Small tables with named rows and columns. After each table, cells are looked up by row and column.

fetebi =
,nez,tus,memesan,rosonif,pipazat,vasi,rab,pur,zenulop,depufo
fabap,100,111,142,119,119,124,78,122,136,115
zuk,109,106,124,182,128,113,158,63,67,98
kap,96,80,121,160,123,97,152,53,44,116
lim,113,149,148,192,52,159,150,146,147,51
vep,101,114,128,118,118,121,83,118,134,121
puvez,162,156,68,103,175,115,163,158,73,88
vefo,124,136,128,132,127,132,144,134,116,118
pav,112,136,150,206,139,153,176,92,54,88
tipapo,133,135,52,114,161,126,183,125,92,111
naf,122,155,136,164,67,127,175,170,121,63
mel,147,125,68,111,135,118,173,152,61,84
sosu,125,124,124,131,118,143,153,138,108,96
lal,117,153,148,163,70,114,177,154,140,64
fen,116,151,125,141,128,128,138,127,126,133

nez of lal is 117
rab of naf is 175
memesan of vep is 128
nez of fabap is 100
rosonif of puvez is 103
pur of vep is 118
vasi of vep is 121
pur of fabap is 122
tus of tipapo is 135
Row with the largest rab: tipapo

pasabav.csv
,famo,mub,busa
refi,3346,8312,3234
vepu,7151,8636,6688
lufiz,6161,4514,9754
kobev,7934,3242,5168
vod,2545,2370,7999
gisa,2243,6519,2469
fifu,8033,390,3708
gam,9282,5942,5103

kobev, famo -> 7934
vod, famo -> 2545
gisa, famo -> 2243
refi, famo -> 3346
fifu, famo -> 8033
refi, busa -> 3234
fifu, mub -> 390
kobev, busa -> 5168
fifu, busa -> 3708
vepu, busa -> 6688
lufiz, busa -> 9754
gisa, mub -> 6519
refi, mub -> 8312
vepu, famo -> 7151
vod, mub -> 2370
gam, famo -> 9282
Which row has the largest mub? vepu

zetelop.csv
,mor,dima,pivumo,zot,patuser,pev,voz,fep,kulusa
milu,54185,29317,39201,19842,11676,39432,33318,12441,16697
vala,52138,53647,3199,26029,23806,50740,54505,86679,50651
vorif,9734,34112,62666,42241,28398,64407,28724,34984,25950
pibog,21116,15752,58709,51650,46329,46881,54432,44620,30063

pibog, pev -> 46881
pibog, dima -> 15752
vala, pivumo -> 3199
pibog, pivumo -> 58709
vorif, pivumo -> 62666
vorif, patuser -> 28398
pibog, fep -> 44620
vorif, voz -> 28724
vorif, zot -> 42241
milu, zot -> 19842
milu, kulusa -> 16697
vorif, pev -> 64407
milu, voz -> 33318
vorif, fep -> 34984
vala, patuser -> 23806
vala, voz -> 54505
vala, pev -> 50740
vorif, kulusa -> 25950
vala, fep -> 86679
Which row has the largest pivumo? vorif

dusi.csv
,sofafon,bisa,bifiter,som,voz
nadav,180,151,176,150,144
lepak,176,179,174,178,168
sol,172,184,173,191,176
golo,167,175,190,193,211
reli,177,129,206,122,203
samifot,173,171,171,175,169
vof,170,52,131,8,133

What is the som of golo in dusi?
193
What is the sofafon of samifot in dusi?
173
What is the voz of nadav in dusi?
144
What is the sofafon of sol in dusi?
172
What is the som of reli in dusi?
122
What is the sofafon of vof in dusi?
170
What is the bisa of vof in dusi?
52
What is the voz of vof in dusi?
133
What is the som of sol in dusi?
191
What is the voz of golo in dusi?
211
What is the sofafon of reli in dusi?
177
What is the sofafon of lepak in dusi?
176
What is the som of vof in dusi?
8
What is the sofafon of nadav in dusi?
180
What is the voz of reli in dusi?
203
What is the bifiter of nadav in dusi?
176

Table lok
        tipavi  neke  rego  zorola  bilop  valevaf  papodir
lepagu      87   163   145     177    112      154      149
fuf         64   171   147     191    102      159      153
raf        122   149   141     146    124      143      150
darir      127   146   142     149    134      144      144
migabi     128   147   141     142    126      141      149
vanev      159   133   141     137    158      140      132
dizu       112   152   142     157    124      147      148
dumi       201   117   137     105    175      128      129

neke of darir: 146
zorola of darir: 149
bilop of fuf: 102
papodir of raf: 150
papodir of lepagu: 149
rego of fuf: 147
Row with the largest papodir: fuf

lateded =
,gomilol,gametos,godimi,nelot,gav,nebipu
lup,151,197,103,70,195,78
tubo,204,168,221,184,175,194
nak,126,210,140,43,236,68
deg,186,138,205,249,108,244

What is the godimi of tubo in lateded?
221
What is the gomilol of deg in lateded?
186
What is the gomilol of tubo in lateded?
204
What is the nelot of tubo in lateded?
184
What is the gomilol of nak in lateded?
126
What is the nebipu of tubo in lateded?
194
What is the gametos of deg in lateded?
138
What is the gav of tubo in lateded?
175

